A small network was trained on made-up records. Each row is its average activation on records with the value named, seen along a few directions.
Values that are neighbours, or in one group, have similar rows; names and order tell nothing.
In the rows, zero is written as 500.
Random noise pushes rows far along 8 fixed directions. That doesn't count. These rows show it; they differ only by the noise:
[559  40 634 488 380 310 560 623 423 208 463 665 597 480 448 467 588 450
 327 533 545 441 412 441]
[626 493 239 696 398 524 362 587 464 273 518 436 286 521 539 383 823 355
 571 314 493 740 692 511]
[500 465 718 463 583 643 658 548 512 470 635 549 475 269 581 811 299 721
 340 384 184 264 703 567]
[539 731 194 659 579 519 407 399 606 812 377 128 559 623 648 196 761 449
 879 274 363 492 570 427]
[385 477 488 496 411 391 545 406 558 660 451 402 757 463 573 283 553 411
 608 484 500 528 280 318]
[583 533 691 531 504 649 563 510 534 683 567 327 693 409 735 414 516 583
 532 248  21 173 692 636]
[484 534 391 641 618 468 492 547 725 591 404 348 509 503 590 361 503 573
 773 275 316 420 551 513]
[526 788 264 476 559 799 396 336 384 700 650 288 560 525 644 403 731 515
 501 612 388 569 632 571]
[511 184 608 440 303 348 605 483 335 370 507 581 670 417 470 490 626 384
 299 557 579 502 353 278]
[316 646 645 595 336 302 374 613 587 419 464 627 371 490 654 419 425 344
 674 286 580 774 530 672]


Values of LER:
bekem: [824 301 468 531 685 453 516 540 534 464 330 464 377 670 352 650 529 594
 533 526 509 204 705 482]
fut: [611 647 324 509 386 652 528 398 552 584 550 340 670 529 436 255 611 445
 442 495 392 451 302 411]
veb: [506 737 650 441 668 602 341 476 455 650 457 520 451 630 551 608 334 502
 558 565 586 408 690 803]
lumez: [478 517 444 640 502 686 420 619 667 404 564 489 429 458 550 350 545 539
 543 388 315 659 534 650]
zutok: [234 679 634 445 586 481 565 475 694 694 500 529 561 386 584 612 159 656
 615 477 434 480 353 495]
leku: [563 239 325 624 445 493 396 659 639 236 522 574 548 423 433 227 571 350
 583 490 517 699 402 428]
zokud: [554 639 514 463 452 542 529 417 514 585 519 462 496 511 391 463 483 404
 594 505 530 498 527 447]
retab: [752 429 539 386 646 465 463 467 155 554 328 417 335 887 357 605 749 654
 345 593 586 116 745 749]
kiv: [687 539 583 540 315 574 455 547 390 366 563 527 445 549 444 348 612 305
 385 412 465 505 629 689]
vivim: [721 181 418 536 551 467 459 616 409 398 495 458 598 540 525 424 617 488
 460 514 388 270 539 487]
zise: [450 325 402 529 621 587 449 663 780 340 517 604 563 686 471 223 425 636
 538 741 462 562 233 703]
The values of LER form a ring.
Going along LER from fut by way of its neighbour retab, in what order are lumez, leku, zokud, kiv met?
Answer: lumez, leku, zokud, kiv
Fewest steps between zise and bekem?
Answer: 5

Values of FEL:
kezag: [531 294 408 402 484 566 647 360 484 459 572 518 742 377 333 467 495 458
 316 788 607 485 265 204]
luvo: [521 630 547 524 386 720 555 490 556 406 678 524 466 287 473 561 401 502
 345 426 322 537 532 514]
motop: [512 648 467 412 471 625 546 347 272 664 591 379 511 549 504 588 604 521
 355 614 502 452 521 415]
nena: [559 492 513 541 561 527 548 533 464 545 504 411 411 474 603 616 517 551
 550 339 341 372 675 484]
lugup: [480 473 534 500 421 511 507 509 526 383 537 605 474 382 374 495 434 461
 411 535 561 620 454 477]
zofef: [342 810 527 577 433 519 506 500 586 558 593 488 308 418 619 648 358 514
 596 344 436 669 556 512]
zita: [424 321 633 512 478 365 476 658 578 364 442 671 558 466 529 485 394 481
 532 419 526 541 423 543]
zapoz: [639 629 377 485 611 787 489 439 381 537 644 445 442 361 501 707 525 573
 330 547 396 468 729 512]
fuma: [464 504 326 565 471 512 420 536 581 286 526 547 399 577 412 312 599 456
 537 579 613 697 447 604]
bol: [492 532 483 459 508 462 516 441 344 600 463 441 436 548 536 618 638 530
 474 490 548 513 567 440]
papo: [618 417 234 479 688 468 608 386 469 606 389 355 439 488 373 754 593 610
 555 543 592 382 518 133]
The values of FEL form a ring.
Going along FEL from zapoz by way of its neighbour papo, in what order are luvo, nena, lugup, fuma met?
Answer: nena, fuma, luvo, lugup
List every value one step from zofef, in the order listed.
Answer: motop, bol
